These are the activations of a small neural network, seen along a few directions. Each row is one input.
Each table varies a few parts of the input and shows all the possible inputs, shuffled.
A made-up example of a description, with smaller parts first: one of 3 separate values, together with either a single point or one of 11 places around a ring or (one of 4 places along a line, together with one of 5 places around a ring).
Shared parts are said once, and a part with two or three values counts as separate values.

Rows:
x1: [1,3,-14,9,-1,-13,3,-11,1,1,4,2]
x2: [-10,15,4,-1,-9,-4,-1,0,-7,6,4,-7]
x3: [-4,2,-13,14,7,-17,5,-8,-2,-4,3,-2]
x4: [6,-3,-8,9,8,1,5,0,1,1,5,-5]
x5: [-5,12,11,1,-12,1,-3,-8,-12,-3,-3,2]
x6: [9,-9,3,-3,12,6,-4,14,5,4,2,-4]
x7: [0,4,-11,10,-1,-8,3,-13,0,-3,4,9]
x8: [-10,16,6,1,-8,1,0,-2,-8,2,4,1]
x9: [-9,20,4,2,-1,-2,-1,1,-10,3,4,-8]
x10: [-6,2,13,-7,-7,14,-4,3,-6,1,4,-5]
x11: [-17,4,-25,-27,0,-2,19,-9,11,-7,-44,13]
x12: [-8,14,8,-4,-11,0,-1,-7,-9,-3,5,0]
x13: [1,-1,-1,4,8,-13,0,6,5,-3,2,-3]
x14: [8,-14,4,-6,4,4,-5,13,8,7,2,-2]
x15: [1,-7,-7,11,8,-5,6,2,1,0,4,-7]
x16: [5,0,0,0,0,-5,-1,1,7,-2,3,9]
x17: [1,7,-14,12,7,-11,3,-10,-2,-2,4,1]
x18: [5,-6,-6,7,1,4,5,-2,3,0,5,4]
x19: [-7,7,9,-1,2,12,-4,10,-6,7,3,-13]
x20: [-3,-1,17,-3,-9,15,-7,1,-10,2,-3,-2]
x21: [10,-9,-1,7,-3,3,2,-10,-1,-3,-2,5]
x22: [-14,15,5,4,-1,-8,1,3,-10,2,3,-11]
x23: [5,-7,-8,6,0,-1,5,-1,4,4,5,-3]
x24: [8,-13,6,-5,4,8,-4,11,7,4,2,6]
x25: [6,4,-2,2,8,-8,-1,4,5,-2,3,0]
x26: [7,-1,2,-5,-2,-6,-2,-4,6,-7,3,8]
x27: [-12,3,10,1,2,6,-3,12,-6,6,3,-16]
x28: [-7,3,9,-4,-6,10,-4,9,-3,10,4,-12]
x29: [-11,-11,-21,-34,2,14,9,8,5,-7,-42,6]
x30: [5,1,-7,11,-4,-8,0,-20,-3,-7,-3,10]
x31: [5,0,-2,-1,0,-10,-2,3,8,1,3,1]
x32: [3,-14,5,-1,12,0,-3,16,5,3,2,-6]
x33: [10,-15,8,-10,2,8,-5,6,6,0,3,5]
x34: [10,-3,5,0,-4,-5,-5,-6,3,-6,-4,10]
x35: [13,-17,11,-5,1,8,-7,4,2,0,-5,7]
x36: [2,3,-10,6,-3,-9,3,-18,0,-7,5,8]
x37: [-8,4,12,-3,-5,15,-4,8,-5,5,3,-4]
x38: [7,-7,-4,2,-2,3,4,-8,3,-4,5,3]
Changing only one part turns x22 into x27. The same change can be made to x25. Which row results? -> x6
Describe the family of inputs behind these rows. -> one of 2 separate values, together with either a single point or (one of 3 separate values, together with one of 6 places along a line)
Which other rows does x37 become when the choice among 2 separate values takes its other values? List them by row number. -> x8
Which other rows does x5 become when the choice among 3 separate values takes its other values? List them by row number. -> x30, x34
Which other rows does x6 become when the place on the line of 6 takes its other values? List them by row number. -> x14, x24, x32, x33, x35
Which other rows does x1 become when the choice among 2 separate values takes its other values? List them by row number. -> x23

Rows:
x39: [-6,-3,-5,-10,8,1,2,13,5,3,-9,-6]
x40: [8,-12,0,-14,1,8,-1,4,8,-3,-13,9]
x41: [-6,17,8,12,-6,-3,-3,-4,-11,4,13,-8]
x42: [-4,5,1,6,6,-6,0,6,-2,2,10,-10]
x43: [8,-9,1,-6,-2,7,-1,0,5,-2,-2,8]
x44: [6,-13,-5,0,6,3,1,5,6,1,0,-1]
x45: [-11,6,0,-12,-1,8,2,7,-2,2,-15,-3]
x46: [-11,9,1,-5,-4,7,2,2,-6,3,-4,-5]
x47: [6,-16,-6,-7,9,4,1,10,9,1,-11,1]
x48: [10,-4,2,18,4,-7,-3,-1,1,3,18,-2]
x49: [-4,-4,5,-16,-6,9,0,2,1,-2,-16,5]
x50: [-6,1,-3,-3,5,0,2,9,2,4,1,-8]
x51: [1,8,12,9,-11,-2,-6,-9,-8,1,12,0]
x52: [12,0,7,11,-4,-3,-6,-6,-1,0,15,6]
x53: [10,-5,6,3,0,1,-4,-3,1,-3,7,6]
x54: [-2,9,3,15,3,-10,-2,3,-3,5,18,-10]
x55: [-3,1,-48,-5,3,-25,23,-32,13,-19,-35,25]
x56: [8,-8,0,9,8,-3,-1,3,2,0,9,-2]
x57: [-2,4,10,1,-8,2,-4,-5,-7,-2,3,1]
x58: [-9,13,6,4,-3,1,-1,-1,-10,1,4,-7]
x59: [-4,0,6,-8,-9,8,-1,-3,-2,-1,-5,3]
Describe the family of inputs behind these rows. -> either a single point or (one of 4 places along a line, together with one of 5 places around a ring)
Which other rows does x50 become when the place on the ring of 5 takes its other values? List them by row number. -> x43, x44, x46, x59

Rows:
x60: [-1,-19,-29,-30,5,13,15,-4,14,-9,-48,18]
x61: [12,-7,3,6,13,-12,-6,12,10,1,16,-3]
x62: [8,-21,6,0,8,18,-2,16,2,6,5,-9]
x63: [-16,4,15,-12,-3,21,-3,15,-10,7,-8,-15]
x64: [-4,19,5,13,-15,-4,0,-20,-13,-3,13,4]
x65: [-5,9,-13,23,6,-10,6,-5,-5,5,15,-12]
x66: [-13,17,12,-7,1,-8,-5,12,-5,3,1,-10]
x67: [-1,14,18,-9,-9,-5,-10,3,-1,-1,7,4]
x68: [-3,5,0,1,11,-11,-2,18,5,8,9,-12]
x69: [-15,22,-1,15,-6,-7,3,-10,-16,1,7,-10]
x70: [-3,-4,-43,-3,-1,-17,22,-32,10,-16,-30,20]
x71: [-6,-9,4,-5,7,18,1,21,0,11,-1,-17]
x72: [12,-18,20,-5,-8,22,-10,5,-3,3,3,3]
x73: [-5,-1,21,-15,-13,25,-8,6,-7,4,-2,-2]
x74: [14,2,5,24,-9,-7,-4,-22,-6,-4,19,9]
x75: [0,-8,-30,-26,8,-17,13,-7,22,-15,-39,25]
x76: [10,-2,-10,28,8,-11,3,-11,-2,0,21,-3]
x77: [16,-3,18,2,-3,-8,-13,2,5,-2,13,9]
Changing only one part turns x68 into x71. The same change can be made to x61. Which row results? -> x62
Describe the family of inputs behind these rows. -> one of 3 separate values, together with either a single point or one of 5 places around a ring
Which other rows does x77 become when the choice among 3 separate values takes its other values? List them by row number. -> x72, x74

Rows:
x78: [19,-4,7,26,18,-6,-8,-6,-10,-4,25,-15]
x79: [6,21,7,24,-8,-12,1,-11,-18,-4,17,-18]
x80: [21,-3,26,21,-4,7,-20,-9,-6,14,45,0]
x81: [-28,22,0,9,6,6,11,1,-7,5,-6,-7]
x82: [11,-14,38,5,1,4,-17,31,-1,3,25,-4]
x83: [-14,-10,-13,-19,-10,6,15,-28,-3,-17,-46,24]
x84: [6,17,-27,-11,-9,-14,15,-21,11,-17,-13,23]
x85: [17,-19,-13,-26,8,5,11,7,29,-13,-15,19]
x86: [-12,11,-25,10,-10,-23,13,-11,-2,0,11,-7]
x87: [18,-7,-28,-10,14,-7,4,-16,20,-18,-5,25]
x88: [18,-43,-11,-14,-2,9,9,-4,19,-12,-32,24]
x89: [-34,9,-14,-10,-2,-8,13,-6,-4,-2,-5,-12]
x90: [11,-9,-18,7,20,-26,-5,-8,14,0,-8,9]
x91: [-16,20,37,0,-23,18,-13,-9,-13,10,21,-9]
x92: [-8,7,29,-8,-6,18,-22,30,-19,7,10,-11]
x93: [17,-16,21,9,11,5,-4,17,2,0,14,-22]
x94: [-6,0,-11,-23,8,-3,-3,14,5,10,-33,-3]
x95: [7,21,26,20,-30,2,-12,-15,-13,13,37,-4]
x96: [-23,20,34,0,-10,3,-13,8,-22,-4,11,-5]
x97: [-1,6,13,-4,4,18,-8,17,-16,5,-1,-29]
x98: [11,-21,-4,-9,13,-15,0,15,24,4,-18,2]
x99: [7,-1,-12,31,23,-3,2,1,2,7,19,1]
x100: [18,-15,41,5,-11,19,-16,13,6,17,34,-8]
x101: [-1,15,-18,6,-4,-32,4,-13,6,0,-16,6]
x102: [1,-22,-18,-28,-7,20,7,-5,-1,-6,-47,19]
x103: [6,-13,3,14,16,8,7,24,13,11,8,-6]
x104: [-1,7,33,-8,-19,33,-22,13,-10,22,19,-14]
x105: [-18,-4,-19,-19,2,7,5,17,-1,9,-6,-18]
x106: [13,-3,23,22,9,-7,-20,8,-14,-1,36,4]
x107: [0,22,22,20,-18,-13,-12,2,-21,-1,28,0]
x108: [-16,19,18,5,0,3,0,-6,-18,-7,0,-23]
x109: [-6,23,-12,29,-3,-10,12,-5,-5,7,11,-3]
x110: [-1,-25,-11,-5,8,-5,9,17,17,3,9,-12]
x111: [-22,13,-7,-15,4,-17,5,-9,4,-2,-32,2]
x112: [0,-13,-25,11,14,-16,4,-6,6,-1,19,-5]
x113: [18,-31,-26,3,4,-2,2,-27,10,-18,-22,29]
x114: [-15,15,-15,-31,0,1,17,-16,8,-17,-29,20]
x115: [6,-7,-26,2,-20,-9,13,-32,2,-17,-30,27]
x116: [1,2,-19,-40,3,16,9,6,10,-6,-31,14]
x117: [-12,9,-5,0,10,21,3,23,-5,17,-7,-13]
Describe the family of inputs behind these rows. -> one of 5 places around a ring, together with one of 8 places along a line
Changing only the place on the line of 8 turns x87 into x113. The same change can be made to x85. Which row results? -> x88
A walk changes only the place on the line of 8. It starts at x91 and steps to x96. List the rest of the walk in order. -> x108, x81, x89, x111, x114, x83
